Each row below holds a small network's activations on one input, seen along a few directions.
In each table, some parts of the input vary, and every possible input appears once, in random order.
Descriptions start from the smaller parts, as in this example, which fits no table here: one of 4 places along a line, together with either a single point or one of 11 places along a line or (one of 3 separate values, together with one of 8 places around a ring).
Shared parts are said once, and a part with two or three values counts as separate values.
In the rows, 128 means zero.

Other details of the inputs vary at random and push rows far along two fixed directions, the same in every table; ignore that.

Table:
row 1: [145 155  95 122 115 103  84 128  93 139 128 122 136 110  88]
row 2: [ 95 152 125 158 123 187 139 143 137 104 112 136 106 133 139]
row 3: [138 138 111 115  95  78  91 124 110 118 124 119 129 112  82]
row 4: [ 90 130 131 159 103 164 147 147 158  89 106 123  95 139 138]
row 5: [144  71 170 117 166 129 227 152 147 156 155 150 153 160 184]
row 6: [ 95 137 120 164 114 175 144 146 148  93 109 119  95 149 136]
row 7: [ 91 128 128 161 102 166 146 151 158  92 105 119  94 141 138]
row 8: [143  73 173 115 167 128 228 149 148 152 155 153 155 158 184]
row 9: [150  75 160 118 180 137 230 143 141 132 163 146 144 182 173]
row 10: [144 148  98 123 108  83  90 120 105 120 126 114 129 120  84]
row 11: [ 82 139 144 156 101 171 144 146 154 105 103 137 107 123 146]
row 12: [142 132 116 104 131 115  46  77 112 145 127  97 129 106 111]
row 13: [ 88 132 152 142 139 206 105  92 162 105 110 114  96 130 165]
row 14: [139 154 106 121 111  98  80 131 101 148 124 135 141  98  92]
row 15: [ 90 151 131 162 120 179 136 147 150 113 106 145 110 122 148]
row 16: [198  81 129  86 174  50 180 126 105 164 177 130 173 158 128]
row 17: [195  83 137  81 174  53 180 122 101 160 178 138 175 156 124]
row 18: [138 157 109 120 112  96  81 127 103 144 125 138 142  96  92]
row 19: [ 92 144 129 160 116 169 146 136 150  84 110 128  97 144 136]
row 20: [ 81 142 147 155 102 169 144 143 155 102 103 140 109 122 146]
row 21: [141 132 121 100 131 120  45  77 107 144 129 101 130 105 107]
row 22: [140 140 132  96 131 115  47  69 113 137 128 108 132 101 105]
row 23: [140 152 103 123 111 100  79 134 100 151 124 133 140 100  92]
row 24: [135 146 112 122  94  77  89 127 114 139 117 121 138  98  97]
row 25: [191  77 147  75 163  40 182 123 111 156 176 142 175 146 125]
row 26: [ 87 131 157 138 138 210 104  92 157 104 111 118  97 129 160]
row 27: [ 93 144 123 166 118 184 134 156 147 122 106 136 106 127 148]
row 28: [141 150 101 124 110 101  78 137  99 154 124 130 139 102  92]
row 29: [199  94 127  86 183  62 176 128  99 177 177 141 180 144 136]
row 30: [ 84 137 137 162 101 169 145 150 157 109 100 129 105 125 150]
row 31: [150  91 156 122 190 144 230 143 143 143 162 155 151 166 186]
row 32: [ 82 142 142 159 102 165 146 143 160 102 101 135 107 122 150]
row 33: [137 141 106 124  93  80  88 133 111 146 117 115 136 101  97]
row 34: [138 141 109 118  96  71  93 121 116 116 123 117 129 110  86]
row 35: [ 91 149 129 163 119 180 135 150 149 116 106 142 108 123 148]
row 36: [139 136 108 116  95  80  91 127 109 121 124 116 128 113  82]
row 37: [141 134 125  99 131 118  46  74 109 142 128 104 130 104 107]
row 38: [ 98 147 115 165 123 187 139 151 140 111 110 126 103 137 143]
row 39: [142 135 120 102 131 114  47  75 114 143 127  99 129 104 111]
row 40: [138  71 190 104 205 172 195  92 166 142 160 136 140 164 208]
row 41: [154  83 151 120 188 149 223 151 132 153 165 149 151 170 179]
row 42: [143 160 101 119 116  99  86 122  95 133 128 128 138 106  88]
row 43: [193  75 140  80 163  38 182 127 115 160 174 134 173 147 130]
row 44: [142 152  99 127 111  95  80 134 105 152 122 128 139 100  96]
row 45: [ 91 143 133 155 115 173 145 135 145  84 111 132  99 143 131]
row 46: [141 133 105 118  94  82  90 131 108 124 124 113 127 115  82]
row 47: [ 94 136 125 160 113 179 143 145 143  93 111 123  96 149 132]
row 48: [ 97 150 117 163 123 185 139 147 141 108 110 129 104 135 143]
Description of these inputs: one of 2 separate values, together with one of 4 places along a line, together with either a single point or one of 5 places around a ring.
Changing only the choice among 2 separate values turns row 41 into row 38. The same change can be made to row 47. Which row results? -> row 6
Changing only the choice among 2 separate values turns row 36 into row 4. The same change can be made to row 23. Which row results? -> row 44
Start at row 6 and move only the place on the line of 4, one step at a time. The first step leads to row 16. Which rows follow, in order? -> row 10, row 19
Change only the place on the line of 4 in row 43. List by row number the other rows that result. -> row 4, row 7, row 34

Table:
row 49: [121 142 118 136 120 134 108 130 127 129 119 126 123 117 123]
row 50: [141 100 151 118 158 127 177 133 137 142 147 144 144 145 157]
row 51: [143  98 148 116 161 126 176 123 138 135 148 133 140 151 158]
row 52: [117 135 126 134 113 134 110 130 130 128 117 125 122 118 123]
row 53: [141  98 153 116 157 129 175 133 135 144 147 144 145 145 156]
row 54: [144  94 147 117 161 127 175 125 139 135 148 132 138 153 157]
row 55: [ 72 134 146 167 114 204 149 139 171  86 101 128  88 140 160]
row 56: [143  98 146 118 161 133 173 135 134 149 148 140 144 144 160]
row 57: [124 144 118 133 124 136 107 123 123 122 122 125 121 124 117]
row 58: [123 140 109 144 102 113 132 155 123 119 119 130 122 126 108]
row 59: [121 145 119 135 121 136 109 128 124 125 121 131 124 118 120]
row 60: [118 138 124 135 114 129 110 129 131 127 117 126 123 118 123]
row 61: [119 138 126 130 114 125 112 121 132 117 119 122 121 119 121]
row 62: [143 105 146 120 162 131 176 133 136 146 147 143 146 143 162]
row 63: [118 135 128 129 113 130 111 121 131 119 119 121 120 119 121]
row 64: [119 137 126 130 115 128 112 122 130 115 120 125 119 122 117]
row 65: [143 102 147 118 161 133 174 133 133 148 148 142 146 142 161]
row 66: [118 135 128 129 114 132 111 123 129 116 120 124 119 122 117]
row 67: [165 141 105  98 114  50  73 111  92 158 136 120 156  97  83]
row 68: [119 131 127 130 113 130 110 124 132 119 119 120 118 122 120]
row 69: [120 136 123 130 119 135 108 119 125 116 122 121 118 127 117]
row 70: [167 142 101  98 120  63  70 113  86 158 139 122 154 100  80]
row 71: [116 139 128 133 113 133 111 127 129 127 117 127 124 116 124]
row 72: [122 138 121 131 120 131 109 119 126 114 122 121 119 126 116]
row 73: [191 103 116  91 145  34 160 143  93 164 166 140 175 135 102]
row 74: [123 138 119 133 122 139 105 125 124 127 121 120 120 123 119]
row 75: [123 141 120 132 123 141 107 124 121 123 122 124 120 124 117]
row 76: [145 101 147 117 164 135 173 128 132 144 149 136 143 149 158]
row 77: [125 141 116 134 122 134 106 124 125 125 121 121 121 123 119]
row 78: [121 132 122 130 118 133 107 120 127 120 121 116 118 126 119]
row 79: [124 144 118 133 123 134 107 122 124 125 121 122 122 121 120]
row 80: [122 144 111 143 103 114 134 153 123 117 118 131 124 125 110]
row 81: [ 73 137 144 166 118 211 147 134 164  87 102 126  88 142 160]
What is each input in this table made of? -> one of 3 separate values, together with either a single point or (one of 2 separate values, together with one of 5 places around a ring)
Change only the choice among 2 separate values in row 51. List by row number the other rows that result. -> row 81
